[ 0.06  5.31 -0.04  0.00  5.33  2.27  0.95  1.94  1.02  7.41  1.11  1.30
  3.46  2.38  4.14  6.57  2.00  2.13  0.06  5.31]  geri
[-0.07 -0.01  0.01  0.00 -0.54 -0.15  0.05 -0.06  0.01 -0.68  5.30  1.30
  3.46  2.38  4.14  6.65  2.01  2.15  4.71  5.31]  Damet
[ 2.01  0.01 -0.04  0.03  5.33  2.27  0.95  1.94  1.02  9.03  0.93  1.30
  3.46  2.38  4.07  6.63  2.05  2.09  4.59  5.21]  zez
count geri: [5.32]
0
where: [0.03]
zez, 4
diff geri: [ 0.06  5.31 -0.04  0.01  5.33  2.27  0.95  1.94  1.02  7.41  1.11  1.30
  3.46  2.38  4.14  6.57  2.00  2.13  0.06  5.31]
4, [0.00]
Table of tags by key:
[0.93] -> j862
[2.09] -> j610
[2.13] -> j614
join zez 18: 
j610
count geri: [1.99]
0
find: [ 2.01  0.01 -0.04  0.03  5.33  2.27  0.95  1.94  1.02  9.03  0.93  1.30
  3.46  2.38  4.07  6.63  2.05  2.09  4.59  5.21]
zez

